A small network was shown many inputs. Here are its activations along a few directions, one row for each input.
Each table varies a few parts of the input and shows all the possible inputs, shuffled.
Descriptions start from the smaller parts, as in this example, which fits no table here: one of 2 separate values, together with either a single point or one of 9 places along a line or (one of 5 places around a ring, together with one of 6 places along a line).
Shared parts are said once, and a part with two or three values counts as separate values.

Other details of the inputs shift rows strongly along two fixed directions, in all tables alike. That doesn't count.

Table:
R1: -161	-191	120	-86	30	15	206	50	7	-188	-131	-213
R2: -108	-161	-74	-170	-31	-41	124	-114	-1	-190	-61	-104
R3: -48	-19	-2	-27	37	69	13	49	26	2	-12	13
R4: -20	-53	61	-36	79	3	142	-8	-34	-130	-103	-147
R5: -102	-214	121	-133	82	46	253	73	-2	-176	-174	-281
R6: -26	-24	-30	12	29	46	75	40	-19	-20	-24	-33
R7: -4	44	-39	39	16	32	-40	68	36	30	46	89
R8: -83	-50	10	6	-40	-35	-88	-9	47	-58	6	25
R9: 6	5	28	-25	76	46	56	-20	-43	-55	-53	-109
R10: 5	15	-119	-44	-84	-55	-107	-84	48	0	93	121
R11: 41	30	40	60	1	12	-25	67	40	50	18	64
R12: -60	-52	23	-1	29	90	59	10	-12	-23	-44	-22
R13: 23	184	-99	63	39	78	-174	-44	-17	96	98	181
R14: -100	9	29	28	-10	70	-61	24	43	39	38	58
R15: 10	52	-151	-46	-21	-74	-114	-155	6	-11	88	113
R16: -16	74	-158	-27	-94	-58	-178	-160	2	36	147	256
R17: 18	40	-36	-3	78	5	58	13	-43	-52	-29	-84
R18: 44	144	-32	130	-41	13	-149	64	39	168	134	157
R19: -25	84	-70	57	-61	-36	-214	-81	28	40	71	278
R20: 2	2	1	-6	11	-1	75	30	-55	-21	-13	-33
R21: -11	135	-111	115	-70	8	-285	-65	76	87	106	342
R22: -101	-97	-13	-77	58	-36	22	-82	15	-181	-114	-54
R23: -54	-46	28	20	20	59	56	11	1	-45	-45	9
R24: 80	151	-7	106	-47	44	-159	-13	-27	178	119	198
R25: -100	-200	-7	-169	-36	-71	129	-69	-13	-191	-38	-205
R26: 53	42	-1	48	11	62	5	42	-17	112	11	13
R27: 55	50	24	9	-3	27	8	17	-57	80	17	-2
R28: -66	-130	99	-72	26	-5	194	8	-57	-146	-117	-148
R29: 787	214	378	235	-63	-280	191	342	-78	634	2	-535
R30: -39	-39	-13	-6	-22	-32	-70	-8	61	-67	-36	50
Description of these inputs: one of 5 places along a line, together with either one of 2 separate values or one of 4 places along a line.
Changing only the place on the line of 5 turns R12 into R5. The same change can be made to R21. Which row results?
> R30
Which other rows does R23 become when the place on the line of 4 takes its other values? List them by row number.
> R6, R12, R26
Which other rows does R4 become when the place on the line of 5 takes its other values? List them by row number.
> R1, R11, R23, R28

Table:
R31: -366	-380	150	-207	43	132	297	150	76	-265	-190	-315
R32: 709	65	149	33	-93	-394	291	182	-79	406	15	-597
R33: -392	-29	-380	-200	59	226	-111	-279	-25	-263	128	309
R34: 234	-19	291	160	17	-91	95	265	78	145	-164	-302
R35: -600	-250	-332	-302	106	70	-54	-293	84	-648	-121	181
R36: 466	313	220	338	-81	14	-44	338	-44	625	165	19
R37: 35	282	-270	45	82	52	-287	-189	-32	33	128	365
R38: -119	138	-188	75	-288	-6	-467	-277	54	156	331	713
R39: -20	183	-173	151	-81	-57	-474	-41	188	72	208	430
R40: -195	-87	-41	-26	-129	-89	-202	-265	7	-196	-32	359
R41: 194	223	-97	163	-195	-110	-362	54	142	372	341	277
R42: -280	-313	103	-292	190	220	559	3	-207	-370	-275	-509
R43: -276	-341	257	-112	225	145	471	152	-38	-405	-399	-443
R44: 610	216	312	174	146	-113	288	200	-205	335	-134	-488
What do these inputs look like to the network?
> one of 2 separate values, together with either a single point or one of 6 places around a ring
Changing only the choice among 2 separate values turns R40 into R38. The same change can be made to R34. Which row results?
> R31
Which other rows does R36 become when the choice among 2 separate values takes its other values? List them by row number.
> R43

Table:
R45: 56	4	-62	-134	33	52	122	-172	-184	40	-16	-42
R46: -214	-75	-257	-122	57	85	42	-239	-45	-428	-151	273
R47: 292	-74	90	-122	-216	-473	6	-115	-11	61	180	-248
R48: -12	-140	-160	4	-75	-350	-245	-214	87	-285	-112	72
R49: -313	-406	213	-206	-21	125	252	57	35	-210	-191	-279
R50: -101	154	77	252	60	-17	-263	164	170	26	-39	411
R51: 497	158	305	245	33	-95	25	372	88	484	-35	-302
R52: 212	148	-90	-46	179	43	107	48	-78	109	-21	-247
R53: -282	30	5	141	50	159	-226	65	200	-47	8	316
R54: 302	159	44	140	120	-88	194	233	-62	115	-6	-417
R55: -722	-134	-250	-98	95	352	-245	-1	218	-377	10	379
R56: 184	297	-94	36	81	89	-110	-61	-158	281	152	-9
R57: -124	-325	-176	-355	120	-86	619	-97	-167	-476	-224	-442
R58: 265	398	81	397	-157	-34	-332	215	35	514	368	258
R59: -240	125	-358	-75	-36	72	-96	-277	-146	-77	243	470
R60: -272	-365	154	-230	317	123	492	66	-17	-483	-401	-608
R61: 257	372	2	196	37	109	-230	-129	-123	326	199	226
R62: 178	260	24	249	-227	40	-380	143	102	532	347	381
R63: 367	-5	214	-96	126	-160	566	110	-310	43	-147	-812
R64: -175	108	-423	-97	51	165	-195	-280	14	-98	92	469
R65: 600	268	95	34	-303	-444	-293	-44	42	545	283	-64
R66: -117	-556	520	-193	28	-119	668	204	-78	-384	-523	-725
R67: -431	-112	87	-25	56	278	-103	13	84	-117	-41	143
R68: -39	-110	67	25	-61	68	-38	170	156	106	-14	41
R69: 343	79	224	274	-77	-213	-36	279	105	258	-75	62
R70: -220	-178	-53	-228	36	123	232	-285	-157	-288	-132	-37
R71: 483	-32	78	28	-160	-495	-40	-60	82	136	-55	-351
R72: 346	416	123	368	-128	12	-386	233	65	646	290	212
R73: 57	-10	114	180	-103	5	-98	148	173	181	25	150
R74: -371	-48	-385	-142	49	212	-64	-341	28	-354	6	422
R75: 391	238	23	116	150	-75	10	39	-81	78	-87	-14
R76: -280	59	-236	-24	-216	-92	-521	-438	131	-85	218	535
R77: -250	22	-173	-18	-118	191	-203	-32	19	106	213	443
R78: -228	-157	-300	-294	119	106	236	-163	-64	-308	-107	-37
R79: -166	11	-155	-131	-204	-156	-380	-343	99	-16	155	215
R80: 414	177	347	187	85	-42	144	158	-132	324	-39	-402
R81: -7	-13	64	109	-147	94	-87	-29	7	172	94	265
R82: 16	-103	52	-31	-113	-45	238	93	-100	59	94	-106
R83: 458	140	130	208	-153	-124	-67	349	117	505	141	-106
R84: -369	22	31	-7	149	194	-60	-74	-66	-324	-122	200
R85: 483	-109	277	100	-78	-178	371	263	6	270	-158	-442
R86: 807	306	16	90	-287	-535	-323	51	121	583	268	-111
R87: 143	-219	348	-206	205	-58	622	9	-307	-344	-433	-725
R88: -30	254	-265	288	-138	73	-494	-18	163	171	207	891
R89: -110	-9	-208	-13	-65	124	-101	76	99	61	117	269
R90: -3	-170	113	-77	-54	80	155	37	-61	81	-46	-115
R91: 105	-66	304	123	-156	-5	37	116	44	215	1	-59
R92: -485	-328	-167	-171	-70	-154	-233	-394	4	-568	-148	213
R93: -723	-115	-274	-33	35	280	-182	-10	180	-444	101	401
R94: -54	-57	82	82	-112	20	-41	-11	-19	-25	-44	272
R95: -341	7	-12	-60	182	300	-87	-78	-41	-138	-26	66
R96: 6	-153	141	-230	225	100	370	-62	-215	-167	-227	-504
R97: -451	69	-192	97	-183	179	-394	-68	134	-21	365	685
R98: -296	187	-311	38	156	280	-338	-14	94	-66	132	360
R99: 643	317	117	192	128	-99	64	86	-91	402	18	-241
R100: -37	81	-230	-57	151	49	159	-30	-83	-171	33	-102
R101: -140	-123	-216	-213	-131	-203	-268	-273	196	-178	31	59
R102: 4	-177	14	-95	0	65	175	111	48	-3	-93	-110
R103: -43	-92	-79	-235	61	40	283	-128	-203	-69	-67	-214
R104: -521	-7	-247	-83	252	349	-233	-111	108	-296	-7	309
R105: -503	-103	131	38	44	151	-100	-6	72	-310	-140	280
R106: 226	158	150	114	65	-44	192	183	-162	138	32	-401
R107: -36	-397	-58	-368	-100	-388	219	-137	75	-433	-32	-403
R108: -494	-491	348	-223	122	158	427	52	25	-477	-385	-469
R109: -237	-270	-21	-330	331	171	378	-93	-80	-449	-332	-433
R110: 451	396	119	268	36	-5	-127	199	-89	532	151	-179
R111: 434	180	-53	221	-167	-172	15	232	12	409	230	70
R112: -17	-57	-34	80	-129	-31	-17	176	134	31	152	85
R113: 511	85	349	157	215	-222	329	329	-87	112	-284	-529
R114: -75	103	-136	-4	-51	86	-112	-252	-157	-136	4	383
What do these inputs look like to the network?
> one of 2 separate values, together with one of 5 places along a line, together with either a single point or one of 6 places around a ring
Changing only the choice among 2 separate values turns R68 into R49. The same change can be made to R48. Which row results?
> R92
Which other rows does R84 become when the place on the line of 5 takes its other values? List them by row number.
> R80, R95, R106, R110
Which other rows does R75 become when the place on the ring of 6 takes its other values? List them by row number.
> R46, R50, R69, R88, R113
Which other rows does R97 become when the choice among 2 separate values takes its other values? List them by row number.
> R112

Table:
R115: -362	87	-371	-93	-62	9	-422	-316	83	-238	243	456
R116: -273	49	-183	-69	134	222	-71	-94	-20	-120	84	177
R117: 627	387	104	328	-9	-138	-188	160	16	511	47	42
R118: 167	-158	31	-158	-25	-292	272	7	2	-132	-106	-546
R119: -426	-66	-400	-130	-78	-43	-269	-258	151	-335	157	464
R120: -63	88	87	108	-38	35	-127	-31	-42	38	49	212
R121: -85	-273	303	-139	55	-12	411	104	-107	-194	-223	-528
R122: -11	42	54	130	26	9	-87	16	45	-17	-97	147
R123: 495	305	193	372	-112	-128	-140	122	-55	463	84	159
R124: 688	326	152	311	-71	-204	-131	329	60	643	117	-97
R125: 138	215	-121	126	37	117	-135	81	12	252	170	130
R126: -518	-158	-248	-251	-70	163	-239	-378	12	-322	54	455
R127: -284	-65	-199	-122	-132	104	-233	-195	116	-47	158	334
R128: 98	184	-138	103	4	84	-144	105	30	244	174	222
R129: 406	-13	239	62	60	-116	241	271	3	216	-169	-573
R130: -241	-89	-214	-87	-88	83	-220	-294	38	-129	42	446
R131: -27	151	-254	-18	-64	-136	-327	-252	-16	-97	156	337
R132: 190	282	-56	114	83	63	-130	-5	-51	201	123	175
R133: 534	282	-108	201	-112	-322	-238	-76	-27	292	147	151
R134: -162	96	-88	6	101	118	-199	-64	53	-97	-32	235
R135: -165	-187	95	-161	173	64	229	38	-2	-234	-222	-390
R136: -526	-209	-263	-223	-123	158	-175	-242	156	-281	108	482
R137: 73	-225	189	-110	96	-16	540	59	-177	-180	-295	-484
R138: 212	186	78	263	-53	-34	-234	167	115	325	134	132
R139: 180	249	-12	153	-44	46	-73	37	-101	323	207	86
R140: -427	-83	-222	-171	-96	158	-269	-305	53	-158	158	381
R141: 228	-97	192	-28	14	-42	408	211	-121	128	-99	-538
R142: -251	-349	163	-170	6	27	345	133	14	-327	-183	-270
R143: -144	-351	204	-125	66	-48	341	180	62	-280	-258	-399
R144: 129	-129	233	-107	75	-55	451	72	-199	-62	-207	-491
R145: -143	-262	51	-218	213	109	453	-18	-95	-386	-304	-389
R146: 753	412	271	441	-184	-197	-158	334	-5	768	248	-56
R147: -176	-308	246	-136	130	-8	329	96	-7	-273	-277	-494
R148: -441	-32	-248	-54	-41	233	-117	-39	33	-144	148	424
R149: -192	-289	239	-148	130	-13	306	44	-30	-352	-338	-392
Changing only one part turns R145 into R128. The same change can be made to R130. Which row results?
> R136
What do these inputs look like to the network?
> one of 5 places along a line, together with either one of 2 separate values or one of 5 places around a ring
A walk changes only the place on the line of 5. It starts at R133 and steps to R131. List the rest of the walk in order.
> R115, R118, R119
A walk changes only the place on the ring of 5. It starts at R147 and steps to R135. List the rest of the walk in order.
> R116, R139, R121
